These are the activations of a small neural network, seen along a few directions. Each row is one input.
Each table varies a few parts of the input and shows all the possible inputs, shuffled.
A made-up example of a description, with smaller parts first: one of 4 places along a line, together with either a single point or one of 9 places around a ring or (one of 3 separate values, together with one of 5 places around a ring).
Shared parts are said once, and a part with two or three values counts as separate values.

Other details of the inputs vary at random and push rows far along two fixed directions, the same in every table; ignore that.
To show where, the next rows are all for the same input, with only those details redrawn:
24 3 11 -15 -4 -20 -4 -14 -3 -1 12 12 2 2
24 3 11 -15 -4 -20 -4 -14 -3 -1 12 13 2 2
-19 -4 -39 -31 -3 19 -16 -2 -21 -50 13 -14 16 -9
6 16 3 13 38 6 10 -24 -4 -3 -11 -39 -16 21

Rows:
R1: 17 2 9 -17 3 -26 -12 -10 2 2 2 16 -1 -5
R2: 3 0 6 7 -2 -10 3 25 19 17 -3 31 9 -10
R3: 4 5 9 -4 2 -4 5 18 9 20 0 33 13 -5
R4: 6 6 3 24 32 6 9 -19 4 -7 -4 -44 -20 19
R5: -48 -13 -34 -17 -18 22 -15 31 -14 -33 -10 -5 2 -18
R6: 18 -6 8 2 -9 -26 -10 -5 16 -7 11 11 -7 -7
R7: -32 -2 -38 -18 -4 41 1 26 -14 -32 11 3 29 -10
R8: -2 11 -2 21 41 -6 1 -13 11 -4 -23 -37 -22 9
R9: 3 -2 20 -9 -22 -4 6 9 -11 18 1 19 -4 6
R10: 8 -3 8 -1 -21 -1 3 -8 -4 26 1 18 13 -4
R11: 11 -5 11 10 -11 2 12 19 12 15 17 24 12 1
R12: -3 -2 19 -12 -15 -10 -1 13 -6 20 -9 23 -7 -2
R13: -17 6 -4 36 24 12 8 -7 11 22 -34 -31 -12 2
R14: -9 1 1 38 15 24 16 -13 4 20 -15 -38 -10 13
R15: -14 2 -2 44 16 18 11 -9 15 17 -22 -35 -15 5
R16: -45 -17 -31 -9 -26 28 -12 29 -10 -38 1 -9 0 -15
R17: 24 3 11 -15 -4 -20 -4 -14 -3 -1 12 12 2 2
R18: -16 10 -1 25 28 19 10 -14 1 26 -31 -30 -9 7
R19: 6 -4 9 15 -10 -4 6 23 23 12 9 28 7 -7
R20: 3 -12 20 2 -29 -5 5 13 -3 14 8 14 -8 5
What do these inputs look like to the network?
> one of 4 separate values, together with one of 5 places around a ring
The inputs of R1 and R12 match in every part but the choice among 4 separate values. If R4 is changed in the same way as R1 into R12, which row does it become?
> R20
Change only the choice among 4 separate values in R10. List by row number the other rows that result.
> R7, R9, R17
Change only the choice among 4 separate values in R16. List by row number the other rows that result.
> R6, R15, R19
